Each row below is a small network's average activation on inputs in which a field has the value named, seen along a few directions.
Values that are neighbours, or in one group, have similar rows; names and order tell nothing.
In the rows, 500 means zero.
Strong random noise was added to every row along 3 fixed directions; ignore it. To show where, here is one row again and again, with new noise each time:
442,516,505,437,528,443,573,502,427,523,557,458,457,422,571,587,451
367,552,571,746,464,625,490,497,615,479,508,534,573,562,319,528,522
402,463,409,283,491,426,581,514,385,493,502,363,507,316,597,478,519
382,535,548,584,484,540,529,502,541,507,524,521,536,485,438,536,508
420,573,628,604,528,495,549,497,534,559,585,614,472,524,502,636,444


Zif, 11 values:
z5: 612,495,518,369,413,355,486,575,472,536,468,526,549,516,517,421,560
z11: 524,513,358,946,527,692,391,461,534,360,474,153,511,681,168,559,415
z2: 508,509,574,627,311,497,409,515,677,479,444,580,725,546,258,308,733
z7: 495,478,361,405,431,403,545,498,424,428,470,223,457,348,443,343,541
z6: 349,572,569,387,410,448,522,494,495,578,525,518,565,413,413,411,537
z9: 409,453,414,102,585,485,525,505,441,579,487,647,525,306,815,481,508
z3: 562,447,436,587,581,632,418,444,519,392,511,612,501,522,519,551,403
z8: 545,411,482,546,376,552,473,523,704,504,331,514,554,582,449,152,670
z4: 815,494,520,698,569,449,469,591,420,536,475,383,281,850,453,602,363
z10: 260,569,598,512,377,669,401,446,688,463,421,767,728,445,359,403,735
z1: 630,389,478,439,704,615,491,453,449,460,501,618,431,527,735,630,409
The values of Zif form a line.
A walk along Zif starts at z1 and steps to its neighbour z3. Put z5, z6, z8, z10 in the order it reaches them.
Answer: z10, z6, z5, z8
What is the length, in steps, of the shortest route from z9 to z4?
Answer: 7

Leger, 16 values:
b4: 441,603,480,772,556,626,553,514,547,413,535,363,420,547,351,549,509
b5: 363,613,688,638,533,562,488,401,593,569,544,670,481,532,475,658,452
b16: 527,399,256,302,527,570,499,392,270,424,535,284,481,392,663,524,430
b9: 547,489,422,459,402,364,496,572,386,398,463,242,585,397,329,404,575
b8: 400,466,554,430,262,493,477,567,720,541,294,646,696,447,382,146,825
b11: 211,540,512,503,443,634,385,506,683,514,482,664,719,406,405,464,647
b15: 477,531,358,590,575,534,552,530,366,415,565,224,449,515,429,527,340
b3: 585,511,501,248,559,481,504,522,496,499,519,656,434,425,749,462,498
b14: 523,665,709,582,473,306,517,495,439,644,615,566,436,565,400,715,396
b13: 763,360,241,726,514,579,437,504,449,358,366,114,408,652,373,367,529
b12: 228,511,629,353,461,641,474,497,651,538,443,850,774,400,541,474,609
b6: 657,537,679,553,501,263,563,510,413,609,572,503,345,645,568,647,386
b2: 287,546,466,656,488,593,464,522,625,471,551,516,596,428,304,401,583
b7: 573,441,503,304,639,532,515,430,454,548,512,582,414,494,735,665,388
b10: 648,451,599,325,497,297,588,544,517,620,537,708,433,590,659,427,477
b1: 545,261,332,187,434,502,501,534,442,455,340,466,547,315,693,254,610
The values of Leger form a line.
Name the neighbours of b12, in listed order.
Answer: b16, b11
Name the neighbours of b10, in listed order.
Answer: b8, b13
Name the neighbours of b3, in listed order.
Answer: b7, b1
Name the neighbours of b14, in listed order.
Answer: b9
